A small network was trained on made-up records. Each row is its average activation on records with the value named, seen along a few directions.
Related values have similar rows: they may be neighbours, one step apart, or belong to one group.
In the rows, zero is written as 500.
Strong random noise was added to every row along 6 fixed directions; ignore it. To show where, here is one row again and again, with new noise each time:
[458 461 362 543 242 695 432 407 447 342 446 445 496 382 528 673]
[486 504 462 503 448 432 650 543 506 524 598 545 432 552 568 602]
[649 440 449 553 448 659 550 445 393 579 691 664 567 559 427 658]
[489 457 406 489 262 539  92 406 383 397 437 481 277 232 580 557]
[586 528 417 453 409 510 378 597 587 387 490 299 568 347 342 491]
[749 541 553 525 714 402 366 565 496 756 666 503 720 468 345 373]
[754 488 437 359 467 423 338 713 581 434 656 468 372 401 175 444]
[564 515 343 668 514 722 858 482 615 534 411 517 903 649 281 484]


BALAB, 21 values:
gez: [465 431 451 452 340 725 398 491 440 331 552 197 652 333 541 651]
vemu: [528 531 610 402 575 125 615 663 489 658 757 632 220 557 686 525]
puno: [427 556 546 553 554 454 386 371 418 539 404 345 638 391 722 529]
pigu: [691 495 566 413 679 560 360 620 478 595 631 327 881 466 270 485]
mafil: [438 437 333 556 409 631 636 452 512 404 311 579 485 557 437 475]
bobiz: [485 547 557 527 662 469 445 549 491 660 494 308 777 463 550 420]
big: [506 606 667 431 695 147 348 537 543 621 580 316 438 408 653 349]
suzu: [401 446 381 490 344 622 509 463 459 311 322 485 470 482 489 594]
ruvu: [379 550 579 546 533 512 463 389 431 571 495 145 797 366 786 591]
ket: [455 470 485 580 512 558 558 371 400 519 428 602 565 587 597 617]
viv: [506 599 728 390 703 226 716 669 625 499 676 477 472 663 505 528]
guz: [431 533 761 459 562 383 421 436 467 516 690 551 373 556 695 656]
raf: [402 521 546 423 563 466 622 655 511 573 575 326 635 521 594 525]
legu: [343 603 628 583 589 398 546 435 639 507 366 470 485 543 636 386]
lig: [566 343 399 500 401 824 540 532 418 483 523 597 544 540 364 500]
tana: [256 607 636 470 448 363 589 433 572 383 506 224 441 445 830 612]
luk: [307 504 490 461 512 512 590 567 464 557 404 488 583 564 690 476]
mip: [270 566 608 583 349 710 457 239 567 332 367 216 624 381 734 635]
tol: [460 475 539 447 455 479 603 478 453 368 515 636 303 586 537 652]
sele: [540 578 477 504 513 504 280 498 608 362 270 262 622 337 294 308]
vep: [414 487 646 411 330 591 489 382 359 317 750 461 305 486 763 905]
BALAB is arranged as a 3 by 7 grid.
Question: How many steps from neighbour to neighbour lead from legu to luk, at the fewest?
Answer: 7
Each value of BALAB is a pair of two hidden parts, and every pair occurs once (3 first parts, 7 second parts).
Question: Changing only the second part turns lig into big. raf has the same second part as lig; what does that change turn raf into?
Answer: sele
Question: Changing only the second part turns viv into guz. tana has the same second part as viv; what does that change turn tana into?
Answer: mip

NURON, 21 values:
balur: [668 377 459 412 526 586 640 675 468 539 766 518 570 597 297 609]
nam: [505 535 542 547 566 523 517 453 587 428 397 506 504 572 344 395]
tof: [618 458 541 397 607 306 480 643 491 618 651 879  68 660 392 405]
didom: [388 416 313 504 306 628 615 522 504 323 245 558 336 482 465 546]
zis: [424 509 542 598 427 592 661 363 487 458 513 608 467 588 604 597]
daki: [716 473 573 548 650 502 344 396 501 629 534 781 384 515 254 310]
rer: [582 517 523 334 484 455 376 657 549 453 661 470 325 458 387 448]
gado: [701 444 701 547 753 466 395 474 258 885 883 743 608 587 610 516]
ruvi: [642 541 479 465 673 353 506 614 601 549 509 674 454 571 223 262]
tulek: [239 545 424 623 553 287 680 459 515 704 224 588 401 544 849 259]
mibuv: [516 491 388 474 444 561 383 443 394 487 487 425 565 431 583 648]
gafi: [673 475 490 431 580 477 265 583 461 548 599 457 567 383 376 442]
kam: [615 523 539 432 519 535 537 578 547 466 581 320 699 486 388 573]
kav: [618 388 457 514 353 698 396 358 308 501 603 777 365 501 445 705]
lopo: [513 487 434 423 408 491 612 610 488 494 647 404 484 491 561 557]
rulen: [552 559 554 490 671 380 856 601 612 610 652 572 598 718 448 520]
dako: [561 517 626 485 570 465 183 477 347 660 663 411 645 367 642 542]
tobo: [522 463 433 595 455 590 610 465 461 540 522 633 545 576 460 559]
togi: [401 557 606 466 570 335 756 563 627 509 526 427 502 604 541 524]
zikif: [552 439 494 530 532 575 450 462 567 485 384 568 454 530 334 411]
daro: [569 574 643 539 535 641 372 390 471 391 589 258 852 449 464 583]
Each value of NURON is a pair of two hidden parts, and every pair occurs once (3 first parts, 7 second parts).
Question: Changing only the second part turns daki into lopo. daro has the same second part as daki; what does that change turn daro into?
Answer: tulek
Question: Changing only the second part turns rulen into mibuv. tof has the same second part as rulen; what does that change turn tof into?
Answer: didom
Question: Changing only the second part turns togi into dako. zikif has the same second part as togi; what does that change turn zikif into?
Answer: gado
